Each row below holds a small network's activations on one input, seen along a few directions.
Each table varies a few parts of the input and shows all the possible inputs, shuffled.
Descriptions start from the smaller parts, as in this example, which fits no table here: line(4) and (point or line(9) or (values(3) and ring(8))).
Shared parts are said once, and a part with two or three values counts as separate values.

Other details of the inputs vary at random and push rows far along two fixed directions, the same in every table; ignore that.

Rows:
x1: [-11 -62  16 -25   6 -20  -3  25 -73 -39  57 -11]
x2: [ 60  84 -43  45  24  44 -10 -56  80  33 -88  28]
x3: [-54  -2  11   5  49 -46  29 -31  52 -67 -91   4]
x4: [-56  34  49 -34  45 -46  15 -31  68 -43 -83 -20]
x5: [-41 -55  -6 -52 -16 -28   5  27 -48 -22  75 -32]
x6: [-17 -26  33 -53  -7 -48  -1  31 -51 -17  89  -3]
x7: [-48 -24  43   1  31 -29  41 -24  73 -63 -96 -21]
x8: [ 50  40 -37  51 -39  71 -44  24 -41 103  24  29]
x9: [ 91  40 -43  35 -46  42 -29  -5 -22  50  58  33]
x10: [ 79  10 -65  24 -41  83 -16  -6   3  62  55  -2]
x11: [ 34  93 -64  31   4  44 -10 -50  94  33 -69  20]
x12: [-30 -76  -9 -29 -20 -19   9  36 -52 -40  59 -21]
x13: [-30 -44  27 -47 -10 -15  25  39 -58 -15  73 -42]
x14: [ 55 102 -32  51  11  49   6 -42  66  35 -84  18]
x15: [ -7 -64  33 -14 -11 -42   9  28 -69 -43  76   5]
x16: [-29 -55  29 -50 -25 -18   0  25 -49 -22  69 -46]
x17: [-58  30  14 -23  55 -64  15 -32  49 -50 -88   2]
x18: [-22 -68  26 -27 -15  -9  30  50 -65 -35  61 -32]
x19: [-17 -21  31 -48 -15 -32 -26  22 -77 -25  55 -27]
x20: [-44 -53  29 -32  12 -34 -38  47 -84  27  50   8]
x21: [ 87  17 -49  54 -62  85 -35 -10 -26  32  34   5]
x22: [ 66  33 -35  82  -9  50  33 -45 114  18 -76  38]
x23: [ 83  28 -50  56 -45  84  -9   4 -33  36  35   9]
x24: [-51  22  35 -40  68 -48  21 -24  62 -36 -69  -7]
x25: [-43 -32  30  -3  56 -32  49 -20  74 -56 -90  -7]
x26: [ -92    8   26   -2   58  -63   -4  -13   46   -3 -106   23]
x27: [ -79    8   60    0   48  -52   -9  -15   44   -2 -110    9]
x28: [ 65  24 -37  62 -46  50 -50  12 -22 102  40  56]
x29: [-15 -58  27 -36 -17 -36  20  26 -37 -16  86 -13]
x30: [ 76  66 -51  18 -43  80 -21   7 -17  65  53   0]
Description of these inputs: values(5) and (point or ring(5)).
The inputs of x9 and x19 match in every part but the values(5) part. If x29 is changed in the same way as x9 into x19, which row does it become?
Answer: x16
Change only the values(5) part in x12. List by row number the other rows that result.
Answer: x7, x18, x22, x25

Rows:
x31: [ 45  23 -14  -9 -28  19 -25   9 -50  16  65  -1]
x32: [ 50 -17 -22   1 -40  25  10  13 -19   6  82  -2]
x33: [ 26 -26 -11  38 -28  19 -40  27 -70  34  37  33]
x34: [ 54 -11 -29   8 -38  31  -3   7 -44 -16  65  -5]
x35: [ 27  74 -13  22  23   9  -2 -46  59  -5 -72  17]
x36: [ 37 -36 -33   9 -41  44   2  16 -29   4  57 -16]
x37: [ 26 -26 -11  36 -28  16 -33  27 -55  48  41  35]
x38: [-71 -81  64 -26  19 -76  -3  46 -70 -18  36  12]
x39: [-53 -36  54 -75  19 -78   5  27 -60 -45  65 -21]
x40: [ -1  41 -24  32  13  32  -5 -33  60   9 -91   0]
x41: [ 24  69 -10  16  21   3   4 -42  66   6 -59  16]
x42: [ 33  36 -16  34  11  17  36 -43  87 -14 -56  11]
x43: [ 40  15 -15 -17 -30  12 -19  13 -32  31  81   5]
x44: [ 56  -7 -22  10 -37  33   5   7 -33  -8  61  -7]
x45: [  4  78 -12  16  25  17 -11 -33  55  27 -80   9]
x46: [ 14 -14 -30  -4 -38  36 -28  22 -45  34  51 -15]
x47: [-110  -43   62  -55   51  -78   28    7   16  -53  -48  -31]
x48: [ 37  41 -19  37  12  19  34 -46  86 -17 -65  11]
x49: [-108   -8   70  -74   65  -97   19    8   15  -38  -37  -17]
x50: [  6  19   2  61  18   4   1 -20  68  44 -76  52]
x51: [-107  -39   67  -51   52  -74   25    8    4  -63  -58  -35]
x52: [  3  77 -20  17  26  15 -18 -35  49  19 -82  11]
x53: [ 11 -18 -25  -8 -39  34 -21  25 -30  43  60 -12]
x54: [ 27 -25  -4  38 -29  20 -33  29 -65  42  40  31]
x55: [ 20  14 -25  41   8  37  25 -36  68 -23 -78  -3]
x56: [ 18  26 -26 -18 -23  21 -40  17 -49  45  54  -2]
x57: [ 17   9 -20  34   5  31  37 -31  94   0 -60   0]
x58: [ 17  26 -25 -16 -22  23 -36  15 -40  51  55   0]
x59: [-90 -71  62 -47  48 -75  58   5  24 -86 -35 -34]
x60: [-53 -87  44 -49   5 -42  29  36 -59 -70  46 -43]
What is each input in this table made of?
Answer: line(5) and (point or ring(5))
Which other rows agree with x58 in the line(5) part? List them by row number.
Answer: x38, x39, x42, x47, x59

Rows:
x61: [-34  24  -2  -2  42  -5  38 -47 105 -13 -94 -19]
x62: [ -2 -37  -3 -36 -23 -20  17  20 -37 -16  78 -21]
x63: [ 10   1  -2  -9 -11  -5  11 -11  26 -29  -4  -9]
x64: [ 50  68 -49  15 -24  38 -39 -13   3  81  30  22]
x65: [  4 -37  20 -18 -12 -13  10  36 -49 -18  75   2]
x66: [-63 -35  35 -52  27 -40  15  -4  18 -57 -24 -40]
x67: [ 31   8 -53  45 -41  59 -24   4   4  77  12  19]
x68: [ 13  13   8   4  -4  -1  26 -13  15 -28 -13 -18]
x69: [ 45  47 -11  57  -3  33  19 -39  56   6 -51  21]
x70: [ 48  30 -14  58  13  37   4 -22  61  37 -59  38]
x71: [-30 -43  27 -25   6 -48  22  14 -22 -30  49  -1]
x72: [ 37  17 -61  53 -33  67 -34   5 -13  54  -7  19]
x73: [-11  29  11 -31   2 -23 -38   3 -20  12  15   6]
x74: [ 22 -24 -19 -27 -29  44  -8  31 -42  15  75 -31]
x75: [-52 -87  46 -43  22 -71  -2  42 -97 -52  56  -8]
x76: [ -4 -26   9  11  11 -19   5  -3   5  14   0  18]
x77: [ 18  27 -26 -21 -14   5 -48  20 -75  28  63   4]
x78: [ -2 -38 -15   4 -47  20 -41  37 -60  32  56   0]
x79: [-16  25  24  25  37 -28  27 -45  96 -43 -95  21]
x80: [ 33 -23 -24   4 -30  15 -11  20 -68 -11  78   9]
x81: [-50 -40  68 -11  41 -61  23   0 -10 -41 -37  -2]
x82: [ 33  13 -30  50 -41  59 -26   9 -20  57   1   7]
x83: [ 14  -2   2 -14  -5   3  25  11  10 -19  17 -10]
x84: [ -12   34   -5    9   39  -18   43  -45   82  -53 -100    0]
x85: [ 28  42 -51  26   7  56   4 -40  59   4 -63 -10]
x86: [-15  -2  12 -15   7   9  15 -10   8 -21 -17 -39]
x87: [ 45  61 -26   3 -15  39 -35   8 -14  64  30  20]
x88: [-66  21  63 -47  45 -71   0  -1 -18 -26 -27 -12]
x89: [-28 -16  10   7   2   5  -2  26  -1  19 -17   6]
x90: [-49 -50  55 -19  32 -65   5   3  -1 -42 -27   7]
What is each input in this table made of?
Answer: values(5) and (point or line(5))
Change only the values(5) part in x80. List by row number the other rows that result.
Answer: x65, x69, x71, x79
Which other rows agree with x64 in the values(5) part? List them by row number.
Answer: x61, x62, x67, x71, x76
